A small network was shown many inputs. Here are its activations along a few directions, one row for each input.
Each table varies a few parts of the input and shows all the possible inputs, shuffled.
A made-up example of a description, with smaller parts first: one of 2 separate values, together with either a single point or one of 9 places around a ring or (one of 5 places around a ring, together with one of 6 places along a line).
Shared parts are said once, and a part with two or three values counts as separate values.
In the rows, 128 means zero.

Other details of the inputs vary at random and push rows far along three fixed directions, the same in every table; ignore that.
To show where, the next rows are all for the same input, with only those details redrawn:
[127 153 122 160 156 127 125 165 147 223 109 202 163]
[ 64  69 157 169 141 130 169 119 106 166 127 177  68]
[ 90 157 182  82 144 184 112 150 112 165 110 184  76]
[ 65  83 153 165 147 129 162 128 109 181 123 190  75]
[ 76 147 171 101 154 167 120 153 111 189 108 204  75]
[ 88  77 128 200 147 106 169 130 125 195 125 187 115]
[ 88  77 128 200 147 106 169 130 125 195 125 186 116]
[143  88 112 216 130 105 163 128 151 175 131 150 173]

Table:
row 1: [129 111 106 166 123 100 150 110 129 123 141 113 134]
row 2: [102  91 139 134 123 117 154  93 106  92 146 106  78]
row 3: [161  94  96 169 118  91 147 115 141 108 149 102 168]
row 4: [154 101 102 179 116  91 140 112 151 109 147  97 179]
row 5: [136 108 109 146 127 107 144 118 121 117 143 118 126]
row 6: [178 158 108 140 123 117 105 134 157 116 136 100 196]
row 7: [133  96 111 156 135  98 143 114 131 127 142 111 138]
row 8: [132 168 128  94 133 138 108 143 128 132 117 131 112]
row 9: [133 157 147  82 120 157 106 134 125  86 117  99 116]
row 10: [100  83 149 115  94 148 152  95  98  48 147  80  69]
row 11: [133  95 135 164 119  97 162 124 114 137 123 118 149]
row 12: [150 108 100 182 117  98 148 113 144 106 137  93 179]
row 13: [147 152 148  75 123 151  97 123 119  92 127 106 113]
row 14: [130 160 124 103 126 141 105 137 121 131 115 129 127]
row 15: [102 102 128 138 119 116 151 103 115 108 141 117  93]
row 16: [191 170  91 135 120 113 110 145 166 135 123 108 195]
row 17: [119  89 116 159 119 104 153 114 131 101 129 104 128]
row 18: [132 145 149  78 102 166 108 117 116  75 124  92 102]
row 19: [ 82  60 134 190 146 114 178 118 120 173 126 185 111]
row 20: [ 77 166 170  90 157 172 112 161 114 202 101 212  81]
row 21: [134  87 112 153 118 100 148 100 124 109 139 108 120]
row 22: [127 150 129  97 132 135 103 145 126 126 130 138 131]
row 23: [118 145 136  99 132 147 114 133 123 117 121 116 123]
row 24: [130  87 114 151 124 104 153 104 130 114 145 103 123]
row 25: [157  96  99 172 106 105 154 107 130  93 150  85 148]
row 26: [120 140 130 152 147 132 130 156 145 206 112 195 150]
row 27: [154 169  99 127 127 127 110 152 138 142 123 130 171]
row 28: [153 146 115 120 127 121 100 136 141 130 125 124 162]
row 29: [135 153 131  93 138 126 106 141 134 129 121 135 123]
row 30: [124 143 136  97 130 141 106 138 117 111 133 126 117]
row 31: [152 168 103 127 132 129 109 148 146 151 120 122 174]
row 32: [162 161 105 119 139 117 106 148 138 142 130 136 169]
row 33: [135 151 134  94 133 134 114 132 125 117 124 121 106]
row 34: [ 70  76 147 167 147 126 166 126 113 179 122 194  88]
row 35: [128 150 121 158 160 128 126 164 144 221 107 207 166]
row 36: [160 168 102 123 134 125 109 144 146 154 125 124 168]
row 37: [103 102 148 124 105 142 147  96 107  66 142  84  83]
row 38: [ 77 141 168 100 161 169 125 149 107 183 106 209  83]
row 39: [165 103  91 174 108  96 144 108 143 114 138  95 165]
row 40: [130 142 152  77 108 164 107 118 117  72 121  94 109]
row 41: [ 88  77 128 200 147 106 169 130 125 195 125 187 115]
row 42: [137 140 181  73 103 160 125 127 106  89 117  99 114]
row 43: [135 164 127  97 135 131 112 131 132 132 128 136 128]
row 44: [124 159 125  99 128 144 110 140 131 135 120 127 132]
row 45: [129 137 158  73 116 163 102 121 124  79 136  92 106]
row 46: [123 156 125  98 130 141 112 145 124 124 120 136 135]
row 47: [142 160 116 123 127 127 115 136 144 125 122 122 169]
row 48: [165 165 103 120 141 120 109 142 147 154 127 126 170]
row 49: [109  88 154 118 114 132 135 104 111  64 141  85  76]
row 50: [123  84 120 158 120  98 144 114 133 102 139 105 123]
row 51: [188 158  97 130 131 112 106 141 164 140 132 110 205]
row 52: [158 175 104 108 126 131 107 149 140 141 126 135 160]
row 53: [122 141 140  97 134 142 104 133 125 119 131 118 119]
row 54: [106  82 162 110 107 136 148  83 106  48 152  81  69]
row 55: [178 163  94 136 126 121 109 145 164 137 121 107 214]
row 56: [144 154 149  76 126 148 102 131 126  90 127 103 108]
row 57: [155 156 108 118 126 128 115 136 146 139 128 117 158]
row 58: [108  98 131 119 123 122 146 110 107 102 143 122  85]
row 59: [136 103 103 163 121 101 144 110 124 125 134 113 130]
row 60: [140 150 150  80 119 155  92 127 120  91 126 104 115]
row 61: [149 100 102 176 110 102 150 114 140  99 135  84 152]
row 62: [104  96 136 136 131 110 145 104 112 105 143 118  95]
row 63: [129 159 147  74 119 167 105 135 113  85 125 107 114]
row 64: [136 158 135  80 135 137  96 135 125 128 120 137 122]
row 65: [122  91 146 115 111 134 140  90 103  70 141  87  75]
row 66: [ 78 157 162  99 155 162 118 160 121 206 103 215  90]
row 67: [179 175  93 142 117 119 111 141 163 132 125 109 209]
row 68: [139 159 125  94 136 128 110 140 135 132 120 133 121]
row 69: [120  93 112 161 113 105 153 114 130 104 132 102 122]
row 70: [124 145 134 101 126 143 110 129 117 112 116 120 121]
What do these inputs look like to the network?
Answer: one of 2 separate values, together with either a single point or one of 4 places along a line or (one of 5 separate values, together with one of 6 places around a ring)
The inputs of row 60 and row 28 match in every part but the choice among 2 separate values. If row 70 is changed in the same way as row 60 into row 28, which row does it become?
Answer: row 40
A walk changes only the place on the line of 4. It starts at row 38 and steps to row 35. List the rest of the walk in order.
Answer: row 41, row 20
Change only the choice among 5 separate values in row 45. List by row number the other rows that result.
Answer: row 4, row 22, row 28, row 50
Change only the place on the line of 4 in row 66. List by row number the other rows that result.
Answer: row 19, row 26, row 34
Change only the choice among 5 separate values in row 67. List by row number the other rows that result.
Answer: row 10, row 18, row 44, row 69
